A small network was trained on invented records. Each row is its activation on one of them, seen along a few directions.
After each row come some of the record's fields: FOGIR, PIZE, ZAKU, ZATE, RIMA, BAG.
A field that a record lacks is left out.
Other fields move the rows too, some of them a lot.
In the rows, zero is written as 500.
Strong random noise was added to every row along 4 fixed directions; ignore it. To show where, here is one row again and again, with new noise each time:
[620,256,587,337,499,364,462,563,632,811,414,524,472,388,501,679,476,503]
[483,279,510,465,646,481,367,485,525,439,702,529,637,457,494,567,551,536]
[598,596,659,550,251,497,825,525,507,599,509,243,538,692,495,678,579,475]
[570,370,452,343,473,377,666,443,626,596,562,386,432,493,515,549,656,484]
[462,439,551,590,368,474,729,434,457,308,682,267,602,736,538,644,661,460]
[620,527,566,417,471,504,619,525,585,676,560,409,524,475,455,547,559,535]

[398,176,572,469,598,452,261,580,416,637,394,646,549,343,575,694,327,449]
FOGIR=kope ZATE=bol RIMA=buf
[466,325,454,419,413,322,541,435,621,622,443,457,344,502,539,552,584,532]
FOGIR=nefos ZAKU=lodot ZATE=bol RIMA=puro BAG=tuzu
[455,416,449,406,608,444,540,479,553,571,510,575,316,320,384,268,542,579]
FOGIR=kope PIZE=dofub ZAKU=lodot ZATE=bol RIMA=buf BAG=kuf
[398,504,623,583,615,622,481,438,456,390,705,501,598,526,474,442,483,559]
FOGIR=nefos PIZE=dofub ZAKU=lodot ZATE=bol RIMA=puro BAG=kuf
[559,677,777,612,268,574,575,582,366,668,338,378,577,657,526,772,355,366]
FOGIR=nefos PIZE=dofub ZATE=zud RIMA=buf
[567,778,570,477,482,671,615,484,452,567,488,465,385,427,504,358,520,572]
FOGIR=kope PIZE=dofub ZATE=zud RIMA=puro BAG=kuf
[431,653,539,655,539,607,628,440,380,269,667,343,603,617,526,442,520,503]
FOGIR=nefos PIZE=dofub ZATE=bol RIMA=puro
[398,284,271,427,671,367,489,377,604,218,697,499,449,538,529,436,622,490]
FOGIR=nefos ZAKU=lodot ZATE=bol RIMA=puro BAG=kuf
[330,224,474,507,507,375,455,449,456,299,597,536,428,509,481,428,623,465]
FOGIR=kope PIZE=dofub ZAKU=lodot ZATE=zud RIMA=buf BAG=kuf
[521,587,310,365,599,548,538,463,572,603,520,515,419,332,462,335,565,524]
FOGIR=kope ZATE=bol RIMA=buf
[563,472,523,467,382,396,585,464,553,601,382,471,403,442,605,528,513,457]
FOGIR=kope PIZE=pum ZAKU=semas ZATE=zud RIMA=puro
[472,463,469,551,539,496,418,524,514,486,438,532,497,413,522,571,492,506]
FOGIR=kope PIZE=dofub ZATE=bol RIMA=buf BAG=kuf
[454,473,554,488,635,636,383,441,493,358,760,470,679,478,581,568,470,494]
FOGIR=nefos ZATE=zud RIMA=puro BAG=tuzu
[504,422,384,351,662,471,421,445,631,522,541,567,492,370,533,460,561,585]
FOGIR=nefos ZATE=bol RIMA=puro BAG=kuf
[366,577,464,458,557,590,596,468,454,409,645,429,449,428,585,317,556,536]
FOGIR=kope ZATE=bol RIMA=puro BAG=kuf
[485,592,575,567,471,619,487,565,472,415,502,495,575,495,429,386,496,525]
FOGIR=kope PIZE=dofub ZATE=zud RIMA=buf BAG=kuf
[571,634,602,559,500,588,463,545,498,577,678,448,694,477,398,558,424,492]
FOGIR=nefos ZAKU=lodot ZATE=zud RIMA=buf
[604,368,305,350,490,269,608,430,628,471,360,455,346,593,545,526,611,383]
FOGIR=nefos PIZE=dofub ZATE=zud RIMA=puro
[582,504,415,520,634,497,265,573,558,509,500,677,561,355,374,400,460,525]
FOGIR=kope PIZE=dofub ZAKU=semas ZATE=zud RIMA=buf
[506,483,417,368,700,499,273,527,626,664,584,659,544,336,466,375,440,545]
FOGIR=nefos ZAKU=lodot ZATE=bol RIMA=puro
[498,613,494,513,507,460,619,530,524,518,555,456,438,492,355,379,586,559]
FOGIR=nefos PIZE=dofub ZAKU=lodot ZATE=bol RIMA=buf BAG=kuf
[617,548,564,534,302,392,586,480,562,529,291,409,509,640,549,752,414,379]
FOGIR=nefos PIZE=dofub ZAKU=lodot ZATE=zud RIMA=buf
[579,477,482,501,417,393,629,476,531,542,423,472,370,504,516,470,530,465]
FOGIR=kope PIZE=dofub ZAKU=lodot ZATE=zud RIMA=puro
[561,488,356,494,556,491,410,509,540,461,583,578,497,477,459,390,502,524]
FOGIR=kope ZAKU=lodot ZATE=zud RIMA=puro
[397,367,578,527,449,499,496,463,402,420,492,471,405,531,611,555,543,465]
FOGIR=kope PIZE=dofub ZATE=zud RIMA=puro BAG=kuf
[558,295,525,503,400,207,447,595,497,547,286,547,448,562,432,649,459,466]
FOGIR=nefos PIZE=dofub ZAKU=lodot ZATE=zud RIMA=buf
[395,317,555,680,564,532,327,532,347,364,414,616,573,584,535,582,411,511]
FOGIR=kope PIZE=dofub ZATE=bol RIMA=puro
[430,463,649,521,400,471,593,501,493,599,455,396,525,517,511,630,542,477]
FOGIR=nefos PIZE=dofub ZATE=bol RIMA=buf BAG=kuf
[440,494,379,454,648,514,641,321,486,318,660,423,490,548,568,433,638,454]
FOGIR=nefos PIZE=dofub ZATE=bol RIMA=puro
[471,333,313,384,623,283,492,418,536,427,430,538,356,470,566,459,606,488]
FOGIR=nefos PIZE=dofub ZATE=bol RIMA=puro
[626,323,497,306,658,426,245,508,656,721,339,683,562,299,513,643,379,428]
FOGIR=nefos PIZE=dofub ZATE=zud RIMA=buf
[476,629,473,630,525,593,527,380,415,195,642,488,604,572,591,462,531,498]
FOGIR=kope PIZE=dofub ZAKU=lodot ZATE=zud RIMA=puro
[589,545,423,446,436,407,491,486,599,534,507,475,562,480,423,480,557,548]
FOGIR=nefos ZAKU=lodot ZATE=zud RIMA=buf
[469,402,543,403,530,440,516,523,630,666,485,490,369,419,433,314,510,534]
FOGIR=nefos PIZE=dofub ZAKU=semas ZATE=bol RIMA=puro BAG=kuf
[647,619,269,345,560,541,654,403,606,496,535,466,442,445,528,367,609,494]
FOGIR=kope ZATE=zud RIMA=puro

Here are new rows. What are their fields?
[700,712,451,296,509,535,542,452,645,758,343,485,399,358,462,445,480,487]
FOGIR=nefos PIZE=dofub ZATE=zud RIMA=buf
[470,217,510,471,597,524,348,535,502,491,544,607,531,485,488,519,462,483]
FOGIR=kope ZATE=zud RIMA=puro BAG=kuf
[631,450,487,410,411,362,659,496,692,767,404,435,482,516,520,661,507,435]
FOGIR=nefos ZAKU=lodot ZATE=bol RIMA=puro
[560,474,452,487,699,497,278,563,535,577,450,654,551,393,427,437,455,603]
FOGIR=nefos PIZE=dofub ZATE=bol RIMA=puro
[402,605,510,637,590,537,401,482,401,313,652,535,626,568,502,441,512,551]
FOGIR=nefos PIZE=dofub ZAKU=lodot ZATE=bol RIMA=puro
[544,626,661,602,322,607,549,647,425,503,385,457,576,622,521,587,403,531]
FOGIR=kope ZATE=zud RIMA=puro BAG=kuf
[480,473,354,368,453,365,591,402,478,385,510,419,467,577,565,553,626,428]
FOGIR=nefos ZATE=zud RIMA=buf
[498,476,417,407,454,466,694,415,544,634,476,390,392,437,646,554,573,444]
FOGIR=kope ZATE=bol RIMA=puro
[483,475,539,563,408,416,619,476,532,414,620,344,511,585,459,586,593,424]
FOGIR=nefos PIZE=dofub ZAKU=lodot ZATE=zud RIMA=buf BAG=kuf
[376,438,532,402,689,574,461,443,483,516,646,516,444,378,489,258,523,542]
FOGIR=nefos PIZE=dofub ZATE=bol RIMA=puro BAG=kuf
[451,722,598,582,459,705,426,567,359,573,406,511,528,438,491,442,329,577]
FOGIR=kope ZATE=bol RIMA=buf
[420,433,653,594,629,638,244,504,400,495,489,591,644,482,546,559,318,534]
FOGIR=nefos PIZE=dofub ZATE=bol RIMA=puro
[421,384,382,541,556,411,446,376,447,164,741,518,691,690,570,603,636,456]
FOGIR=nefos ZAKU=lodot ZATE=zud RIMA=puro
[526,477,340,445,501,453,508,346,485,310,504,482,537,660,605,610,602,471]
FOGIR=nefos ZATE=zud RIMA=puro
[439,310,459,508,469,337,489,576,513,437,437,460,450,626,531,617,500,473]
FOGIR=nefos ZATE=bol RIMA=puro BAG=kuf
[424,508,410,515,504,535,577,472,457,364,499,468,427,544,491,474,540,527]
FOGIR=kope ZATE=bol RIMA=buf BAG=kuf
[466,268,596,595,518,390,229,681,409,432,422,695,595,493,450,689,316,508]
FOGIR=kope ZAKU=lodot ZATE=zud RIMA=buf BAG=kuf
